A small network was shown many inputs. Here are its activations along a few directions, one row for each input.
Each table varies a few parts of the input and shows all the possible inputs, shuffled.
A made-up example of a description, with smaller parts first: one of 5 places around a ring, together with either a single point or one of 11 places around a ring or (one of 2 separate values, together with one of 6 places along a line).
Shared parts are said once, and a part with two or three values counts as separate values.
(in the rows, 128 means zero)

Other details of the inputs vary at random and push rows far along two fixed directions, the same in every table; ignore that.

A family of inputs:
row 1: [143 127 127 159 125 117 127 141 130  98 151 132 134 101  92]
row 2: [139 126 124 146 130 128 132 143 139  98 141 132 129  93  94]
row 3: [110 141 137 107 143 126 131 140 119 155 102 102 127 135 158]
row 4: [117 145 145 112 141 128 117 125 107 157 121 119 124 149 164]
row 5: [136 124 122 138 134 134 135 144 146  98 134 132 126  88  95]
row 6: [120 145 147 120 137 121 113 124 100 157 127 119 128 155 163]
row 7: [137 128 123 142 133 134 127 137 146  97 141 131 121  95  95]
row 8: [114 143 142  99 147 138 121 127 117 155 111 118 120 140 164]
row 9: [119 145 146 116 139 124 115 124 104 157 124 119 126 152 163]
row 10: [115 145 144 103 146 135 119 127 113 156 114 118 121 143 165]
row 11: [127  48  68 106  36 134 178  76 174 144  91 185 152 198 117]
row 12: [145 130 128 155 131 127 115 125 131  97 161 137 122 108  99]
row 13: [117 143 142 128 133 109 123 137 102 157 117 102 135 150 157]
row 14: [119 141 140 120 139 119 120 127 105 155 121 109 129 150 163]
row 15: [141 129 125 143 137 137 120 127 141  96 151 137 117 100 101]
row 16: [139 128 123 134 141 144 123 128 148  96 144 136 115  94 101]
row 17: [130  52  74  97  41 146 167  63 172 144 101 200 144 202 124]
row 18: [141 129 126 155 127 124 122 135 137  98 151 131 126 103  93]
row 19: [141 127 126 155 127 121 129 141 133  98 147 132 132  99  93]
row 20: [112 139 138 112 141 120 136 147 112 156 101 102 135 133 157]
row 21: [140 128 124 138 139 140 121 127 144  96 148 137 116  97 101]
row 22: [115 139 139 120 136 114 134 145 106 156 108 103 139 139 156]
row 23: [139 129 125 151 129 127 124 135 140  98 147 131 124 101  94]
row 24: [117 141 139 116 141 123 122 128 108 155 118 109 127 147 163]
Each input here is: one of 4 places along a line, together with one of 6 places along a line.
Changing only the place on the line of 4 turns row 16 into row 3. The same change can be made to row 15. Which row results? -> row 11
Start at row 6 and move only the place on the line of 4, one step at a time. The first step leads to row 12. Which rows follow, in order? -> row 13, row 1
Which other rows does row 1 become when the place on the line of 6 takes its other values? List them by row number. -> row 2, row 5, row 19, row 20, row 22

A family of inputs:
row 25: [ 95 100 111  73  95 122 167 115 120 203  55 121 153 202 196]
row 26: [136 137 132 128 141 147 109 117 142 106 149 142 108 111 113]
row 27: [ 81 173 167  80 174 105 132 168  69 218  62  51 140 159 230]
row 28: [139 128 126 145 131 128 121 126 131 107 149 132 123 114 110]
row 29: [140 127 128 150 121 122 124 130 128 109 149 138 131 117 104]
row 30: [138 123 121 153 124 117 132 138 132 105 141 123 134 108 101]
row 31: [134 127 122 146 127 124 134 145 143 103 133 123 130  98  95]
row 32: [141 130 131 145 125 129 117 122 128 110 153 144 124 121 109]
row 33: [121  74  88  97  73 138 169  97 159 147  89 164 145 172 133]
row 34: [139 125 126 153 118 118 128 134 128 108 146 136 135 115 101]
row 35: [125 188 171 153 195 109  97 176  87 122 149  68 118  79 139]
row 36: [134 130 125 141 132 131 126 137 142 104 138 129 122 102 101]
row 37: [124  82  95  85  83 154 152  78 158 149 100 176 131 181 144]
row 38: [ 88 176 171  94 171 100 117 152  58 218  83  53 136 177 235]
row 39: [135 131 127 138 134 135 122 133 142 105 141 131 119 104 104]
row 40: [140 128 130 148 123 125 120 126 128 109 151 141 127 119 106]
row 41: [139 123 125 155 117 115 131 138 129 107 143 133 138 113  97]
row 42: [134 128 124 144 129 128 130 141 142 103 136 126 126 100  98]
row 43: [135 132 128 128 143 146 124 131 142 103 140 137 115  95 108]
row 44: [129  80  95 102  74 140 144  70 149 149 115 174 134 196 144]
row 45: [135 133 129 136 137 138 119 129 141 106 143 134 115 105 107]
row 46: [126 192 175 145 201 120  86 163  87 124 157  77 107  85 147]
row 47: [142 131 134 137 129 137 107 110 129 111 159 152 117 127 115]
row 48: [122  75  89  94  75 142 165  93 159 148  92 167 142 174 136]
What do these inputs look like to the network? -> one of 4 places along a line, together with either a single point or one of 5 places along a line
Start at row 30 and move only the place on the line of 5, one step at a time. The first step leads to row 35. Which rows follow, in order? -> row 38, row 28, row 46

A family of inputs:
row 49: [146  97  99 147  94 134 130  92 157 101 152 159 123 142  95]
row 50: [149  95 110 141  87 134 135 103 145 103 149 182 137 134  90]
row 51: [148  96 105 143  91 134 133  99 150 101 151 174 132 138  93]
row 52: [125 231 206 145 246 132  73 205  78 106 165  65  96  23 133]
row 53: [ 84 125 136  57 116 126 149 117  96 228  52 111 144 212 229]
row 54: [ 94 127 141  76 109 109 140 109  80 229  72 114 152 229 230]
row 55: [125 149 142 120 157 138 118 142 126 124 129 118 116 104 133]
row 56: [147  96 103 144  92 134 132  97 152 101 151 168 129 139  94]
row 57: [123 147 136 122 159 138 112 133 132 122 130 104 109 108 134]
row 58: [120 140 131 142 150 104 149 181 117 125 107  79 145  87 122]
row 59: [124 148 139 122 159 137 114 136 130 122 130 109 111 106 134]
row 60: [146  96 101 146  93 134 131  94 154 100 151 163 126 141  95]
row 61: [125 149 141 121 158 138 116 139 128 123 130 114 114 105 133]
row 62: [136  97 101 165  81  99 159 144 146 107 123 132 157 123  78]
What do these inputs look like to the network? -> one of 2 separate values, together with either a single point or one of 6 places along a line
Changing only the choice among 2 separate values turns row 60 into row 59. The same change can be made to row 51. Which row results? -> row 55
